These are the activations of a small neural network, seen along a few directions. Each row is one input.
Each table varies a few parts of the input and shows all the possible inputs, shuffled.
Descriptions start from the smaller parts, as in this example, which fits no table here: values(3) and (point or ring(11) or (line(4) and ring(5))).
Shared parts are said once, and a part with two or three values counts as separate values.

Table:
r1: [-30 -43 -11 -31  27  -7 -48  21 -32  31 -19]
r2: [-19 -35  26   0  -9 -11 -42 -11  -6  18  -8]
r3: [  8   6 -33 -25 -31  15  41  22  32  13   5]
r4: [-44 -27  10 -17  12  -7 -34  -5 -18   7 -39]
r5: [-32   5 -33 -40   6   6   8   8 -67  14  73]
r6: [-16  18  21  28  12 -40 -29 -17 -16 -38 -61]
r7: [-48  21 -17 -25  -7   4  20 -15 -55  -6  59]
r8: [  9   2  40  45  -9 -41 -34 -21  -6 -30 -30]
r9: [ 24  49 -40  16   3 -12  83  21  23 -37 -20]
r10: [ 25 -50  -7  10 -20  20 -30  19   8  51  41]
r11: [ 10 -36  11  23 -24  21 -55 -25   2  18  17]
r12: [-16 -21  36  23  -6 -20 -31 -32   1  -9 -15]
r13: [ 30  22  20 -62  42  30  -6  22 -17  47  12]
r14: [ 16 -12 -72 -42   7  30  68  60  -6  31   9]
r15: [ 21 -11 -52 -40 -18  16  30  44  14  39  20]
r16: [ 13 -22  29  42 -34  13 -10 -20  29  -3  19]
r17: [  2  23 -41  -5   5   7  89  13  29 -14  -7]
r18: [ 46  15   8  34 -32 -18  11  -4  43 -47   2]
r19: [-58   8   3  -5  59 -19  -3  -6 -13 -24 -55]
r20: [ 21 -18 -11 -11 -37  10   6   0  39   6  18]
r21: [ 10 -32  15  20 -40  23 -21   0  22  23  23]
r22: [ 19  37  39 -46  32  33   8   0  -2  29  -5]
r23: [ 41  71  55   0  32   7  13  -6   0 -15 -27]
r24: [-29  60   1  20 -14 -30  24 -21 -51 -44  36]
r25: [ 37  -2  34  62 -37  -7 -13  -8  21 -31   5]
r26: [ -3 -53   3 -12  10 -12 -54  11 -21  44  12]
r27: [ 31  45 -17  22 -24 -16  45  11  39 -35 -10]
r28: [  4   5 -54 -29  -3  24  81  36  14   6  -5]
r29: [ 40  -5  28  67 -24 -10 -43 -33   0 -33  -2]
r30: [-51  36  -3   0  -7  -9  28 -33 -44 -27  50]
r31: [ 36 -38 -31 -25 -22   8  -4  19  21  33  34]
r32: [ 14 -24  24  47 -20  11 -43 -45   8  -5  12]
r33: [-49 -26 -23 -46  71  -3 -25  47 -31  19 -23]
r34: [ 20  -5   3  14 -31   1  14 -19  50 -19  15]
r35: [-60 -11  -5 -30  57  -5 -11  18 -19  -2 -45]
r36: [-40  -8  19   7  15 -20 -26 -25 -10 -16 -45]
r37: [ 20  50  52 -20  36  24  16 -18   7   6 -12]
r38: [-35  36   4  18  56 -40  -8   0 -15 -40 -69]
r39: [  8  23 -20  -1 -25   3  48  -1  44  -9   2]
r40: [ 26 -53 -10  15  -7  21 -65  -4 -15  47  34]
The inputs of r8 and r12 match in every part but one. If r9 is changed in the same way as r8 into r12, which row does it become?
> r17
The inputs of r32 and r40 match in every part but one. If r36 is changed in the same way as r32 into r40, which row does it become?
> r1
What is each input in this table made of?
> line(4) and (values(2) or line(8))
Change only the line(4) part in r33. List by row number the other rows that result.
> r19, r35, r38
Change only the values(2) part in r13. List by row number the other rows that result.
> r5

Table:
r41: [ 11  27 -50 -26  -3  18  71  23  10  -4  27]
r42: [ 20   3 -78 -61  -3  33  91  66  21  37  24]
r43: [  7   4  50  60  -4 -31 -40 -44  17 -40 -33]
r44: [-33 -57 -16 -50  23  22 -45  16 -33  66  22]
r45: [ 23  11  -7  19 -36   3  32   3  21 -11  28]
r46: [-16 -49  15  -8  12  -2 -61   1 -35  33   4]
r47: [ 31   3 -72 -71  -8  42  83  61  32  48  33]
r48: [-43 -55 -19 -42  26  13 -38  20 -41  55  15]
r49: [ 14 -21  45  62 -23 -16 -48 -34  20 -23 -16]
r50: [  2  40  33  45 -10 -22   8 -35  10 -51 -35]
r51: [ 36   8   0   8 -41  13  26  -2  31   2  37]
r52: [ 10  42 -39 -23  13   8  73  23   3  -8  11]
r53: [  8  -9  45  59 -16 -23 -42 -41  20 -38 -23]
r54: [  9  19 -78 -66   1  23  93  55  20  19  19]
r55: [-36  -8  31 -10  39 -13 -46  -9 -38   3 -27]
r56: [ -7  -5  35  31  13 -22 -58 -22 -11 -13 -26]
r57: [ -1  53  11  15  -7 -15  45  -9  12 -43 -12]
r58: [  7  34 -67 -63  17  15  97  56  12  16   5]
r59: [ 36  -2  23  39 -45   5 -11 -28  25  -9  11]
r60: [ 15  28  24  48 -20 -22   2 -34  13 -40 -17]
r61: [ 24   1  16  49 -41  -6  -7 -24  17 -21   3]
r62: [-18   5  46  28  23 -21 -51 -23 -13 -24 -42]
r63: [ -7  47 -55 -63  26  17 103  52   8   4 -12]
r64: [-52 -26 -13 -44  42   2 -30  14 -45  37  -2]
r65: [ 33  10 -41 -32 -13  37  60  28  21  25  42]
r66: [ -6 -18  28  29   0 -16 -62 -19  -8 -12 -15]
r67: [  1 -32  28  33  -6  -9 -67 -13  -9   4  -8]
r68: [ 13  41   1  17 -16 -15  38  -7  14 -31   7]
r69: [ 16  14  16  45 -34 -14  -1 -32  18 -37  -5]
r70: [-23 -34  13 -12  17  -8 -58  -5 -34  17  -2]
r71: [ -4  56 -28 -24  22   8  79  20   1 -21  -6]
r72: [ 25 -24  50  52 -27  -5 -52 -38  28 -11  -7]
r73: [ 15  25  -8  13 -30  -6  36  -4  20 -28  21]
r74: [ -6 -51  18 -17   9   9 -68  -4 -27  43  12]
r75: [ -3  15  59  57   6 -31 -34 -44  15 -49 -49]
r76: [ 22  11 -49 -22  -8  27  67  34  11  13  33]
r77: [-63 -12  -2 -44  51   3 -24  11 -45  24 -16]
r78: [-24 -21  21  -9  30 -14 -53  -7 -38  14 -12]
r79: [-50 -40 -22 -47  30   8 -34  13 -41  38  10]
r80: [ 11 -34  33  23  -9   3 -73 -16  -1  17   1]
The inputs of r46 and r74 match in every part but one. If r76 is changed in the same way as r46 into r74, which row does it become?
> r65
The inputs of r48 and r79 match in every part but one. If r49 is changed in the same way as r48 into r79, which row does it become?
> r53
What is each input in this table made of?
> line(5) and line(8)
Change only the line(8) part in r52. List by row number the other rows that result.
> r43, r56, r58, r60, r64, r68, r78
Change only the line(5) part in r58. List by row number the other rows that result.
> r42, r47, r54, r63

Table:
r81: [ 14  -1  17  19 -24  -1 -15 -15   5  -3  14]
r82: [ 17  25  17  31 -17  -5   5 -23  11 -27   8]
r83: [ 23   8 -20   4 -13   2  35  16  26  -5  -3]
r84: [ -3  11 -12 -10  19  -7  16  19   4  -7 -27]
r85: [ -6  10  11  -9  19  -5   0   0   3  -7 -23]
r86: [32  3 -5  0 -9  9 16 12 24  7  5]
r87: [ -1 -15  -3 -25  20  13 -12  14  -4  28 -13]
r88: [ 21   0 -26  -6  -9  14  42  22  30   7  -1]
r89: [ -4   5 -20 -20  20   7  23  27  10   6 -25]
r90: [-16   1  22   3  13 -10 -24 -11 -17  -2 -16]
r91: [-13  22  25  13  20 -13  -7 -17 -13 -25 -20]
r92: [-17 -28  -3 -11  16  -3 -35   5 -18  20  -4]
r93: [ 26 -22  -7 -11 -11  25   2  14  15  30  14]
r94: [  1 -31   1  10 -27   1 -27  -9   0   9  25]
r95: [ 10  30   2  34 -22 -13  25 -23  11 -39   1]
r96: [-13  15  -3  -4  15 -11  17   6   6 -19 -29]
r97: [ 16 -10   9   7 -23   5  -9  -6  13   6  13]
r98: [-21   7  29  13  16 -11 -27 -20 -24 -11 -13]
r99: [-14  -6  13  -9  15  -5 -20  -4  -9   5 -16]
r100: [ 13  22  -4  23 -21 -10  29  -9  20 -27  -4]
r101: [-15  22   4   7  14 -16  13  -2  -3 -26 -30]
r102: [-28 -25   6  -6  13  -8 -35  -6 -18  10  -5]
r103: [-16 -31 -11 -22  18  10 -28  11 -12  30  -4]
r104: [ 13  14 -11  12 -19  -4  35   1  28 -18  -3]
r105: [ -3 -10   5 -16  18  -1 -20   7  -9  16 -14]
r106: [  4   5   2 -15  23  -1   0  12   2   4 -21]
r107: [ 12 -40 -15  -8 -15  20 -17  10   4  31  23]
r108: [-18  31 -69 -59  -4  22  89  30 -30  15  67]
r109: [-35 -13  23  17  16 -14 -41 -23 -33  -6  -2]
r110: [ 10   7  24  31 -24  -2 -19 -25  -2 -15  18]
r111: [  4  -1  -6 -25  24  12   8  20   8  17 -19]
r112: [ 12 -35  -8   3 -20   6 -26   4  -1  21  25]
r113: [ 30  -5 -12 -11  -5  22  24  18  28  19   6]
r114: [ 22  10   4   7 -16   5  16  -3  26  -6   4]
r115: [-19  28  11  17  15 -19   8 -14 -13 -37 -27]
r116: [-41  33 -60 -69  20  15  70  36 -42  16  45]
r117: [ 27 -15   0   0 -16  10  -7   8  11  18  14]
r118: [-30 -18  15   6  12 -12 -39 -13 -26   3  -5]
r119: [ -2 -23  10  22 -28  -4 -33 -18  -8   0  26]
r120: [ -5 -16  18  35 -26  -7 -36 -29 -14 -10  30]
r121: [ 21  18  11  19 -17  -2  10 -12  18 -15   4]
r122: [ -8  17  18   2  18 -11  -4  -7  -5 -15 -23]
The inputs of r94 and r102 match in every part but one. If r81 is changed in the same way as r94 into r102, which row does it become?
> r90
The inputs of r83 and r84 match in every part but one. If r114 is changed in the same way as r83 into r84, which row does it become?
> r85
What is each input in this table made of?
> values(2) and (point or (line(4) and line(5)))
Change only the values(2) part in r93. List by row number the other rows that result.
> r87
Change only the line(4) part in r105. List by row number the other rows that result.
> r84, r92, r106
